Each row below holds a small network's activations on one input, seen along a few directions.
Each table varies a few parts of the input and shows all the possible inputs, shuffled.
A made-up example of a description, with smaller parts first: line(6) and (point or line(9) or (values(2) and ring(8))).
Shared parts are said once, and a part with two or three values counts as separate values.
In the rows, zero is written as 128.

Other details of the inputs vary at random and push rows far along two fixed directions, the same in every table; ignore that.
To show where, the next rows are all for the same input, with only those details redrawn:
[134 181 163 175 208  80 153 132 144 129  90]
[141 116 118 121 140 125 120 122 128 135 126]
[139  88 107 107 123 133 106 122 113 137 142]
[183 182  69  82  82 197 151  87 232 133  79]
[146  85  93  93 103 150 104 115 123 138 143]
[140 111 117 120 139 124 117 123 123 135 129]

Table:
x1: [ 87 196 205 213 207  53 162 144 111 114  94]
x2: [126 107 141 141 139 105 121 145 100 139 151]
x3: [141 113 123 121 111 133 124 135 123 135 145]
x4: [129 120 136 142 136 114 130 140 113 139 143]
x5: [116  92 125 113 106 144 108 132 115 124 143]
x6: [188 189  71  85  83 200 155  89 234 127  74]
x7: [ 97 181 175 185 167  82 152 138 124 116 100]
x8: [138 129 131 132 126 125 133 139 127 138 134]
x9: [134 118 141 136 134 115 129 144 111 134 142]
x10: [131 119 140 135 135 115 129 145 112 139 141]
x11: [116 119 138 125 124 136 122 133 129 123 127]
x12: [101 122 139 139 111 120 123 133 103 122 133]
x13: [130 118 133 141 133 115 130 146 111 138 142]
x14: [141 111 118 120 139 127 118 125 121 135 128]
x15: [118 113 110 102  66 159 116 116 127 123 135]
x16: [145 213 113 114  79 174 163  98 216 113  72]
x17: [138 110  96  96  98 154 123 130 117 141 169]
x18: [140 125 131 128 123 126 130 136 128 134 137]
x19: [102 123 122 114 103 131 132 123 109 118 151]
x20: [144 108 114 118 133 128 116 122 122 130 131]
x21: [124 120 126 132 174  98 124 131  98 132 151]
x22: [110 104 125 114  83 140 109 123 106 119 144]
x23: [137 121 137 139 163 107 124 131 113 128 124]
x24: [103 129 139 131 150 117 133 136 116 120 144]
x25: [ 96 144 146 139 136 110 143 132 104 116 140]
x26: [128 101 113  96  86 166 113 123 137 121 135]
x27: [124  87 112  95  84 161 105 123 126 122 145]
x28: [107 132 141 130 108 127 127 128 118 122 125]
x29: [108 119 131 121  94 133 120 124 117 122 133]
x30: [129  93 123 135 151 109 112 135  94 135 141]
x31: [125 107 143 138 139 105 122 146 100 140 150]
x32: [140 113  94  98 129 142 120 118 120 134 151]
x33: [125  98 132 139 130 110 119 146  96 140 155]
x34: [130 120 137 141 136 116 131 143 110 138 142]
x35: [109 101 150 136 136 118 113 143 100 118 140]
x36: [109 120 129 124  94 133 119 122 117 121 133]
x37: [118 108 127 114 109 144 116 128 131 125 133]
x38: [143 118 118 124 141 126 122 123 126 133 124]
x39: [137 150 142 150 176 101 137 127 136 132 107]
x40: [127 135 146 164 187  86 132 136 112 131 118]
x41: [170 239 133 145 137 147 188 120 226 126  65]
x42: [111 121 133 123  95 136 118 127 112 118 133]
x43: [108 117 147 142 141 122 125 137 114 123 129]
x44: [134 183 172 183 218  71 154 134 138 123  90]
x45: [109 108 137 136 129 124 118 137 116 123 135]
x46: [150 202 106 116  97 183 165 108 227 118  71]
x47: [128 141 152 166 192  88 136 135 112 131 115]
x48: [144 150 129 141 161 114 136 121 146 131 106]
x49: [108 111 141 137 133 125 120 133 115 123 134]
x50: [115 102 104  92  99 160 119 126 122 124 156]
x51: [116 120 136 128 124 132 121 130 131 122 128]
x52: [149  93  86  96 100 158 111 110 132 137 138]
x53: [ 99 160 178 169 158  88 139 140 108 113 112]
x54: [137 110  96  96  99 150 122 129 119 141 169]
x55: [108 115 125 122  91 141 121 122 111 123 135]
x56: [147 236 140 145 140 151 177 112 231 110  55]
What is each input in this table made of?
> values(2) and line(4) and (point or line(6))
The inputs of x3 and x56 match in every part but the line(4) part. If x4 is changed in the same way as x3 into x56, which row does it become?
> x49
Change only the line(6) part in x53. List by row number the other rows that result.
> x12, x15, x28, x42, x55
A walk changes only the line(4) part. It starts at x48 and steps to x2. List the rest of the walk in order.
> x51, x36

Table:
x57: [123  75 113 103  80 142 106 139  92 136 174]
x58: [105 119 143 140 149 111 119 124 109 115 123]
x59: [163  69  87  99 130 130 104 130  97 156 172]
x60: [114  74 117 107 100 141  96 123  97 124 145]
x61: [118 186 148 154 160 107 161 133 144 121 115]
x62: [146 131 155 168 234  70 129 140 114 137 111]
x63: [152 162 102 106  75 175 151 120 183 134 115]
x64: [120 182 148 152 154 110 158 134 143 125 116]
x65: [119  62 117 105  90 142  89 127  94 126 151]
x66: [141 162 101 100  92 174 139  96 190 118  90]
x67: [125 123 136 134 119 133 121 127 137 124 113]
x68: [ 97 101 169 161 164  75 121 160  59 131 166]
x69: [147 172  99 102  83 173 153 114 181 129 115]
x70: [122 175 158 161 163 108 146 126 153 115  85]
What is each input in this table made of?
> values(2) and (point or line(6))
The inputs of x69 and x60 match in every part but the values(2) part. If x63 is changed in the same way as x69 into x60, which row does it become?
> x67
Change only the values(2) part in x61. List by row number the other rows that result.
> x58
Change only the values(2) part in x70. List by row number the other rows that result.
> x68
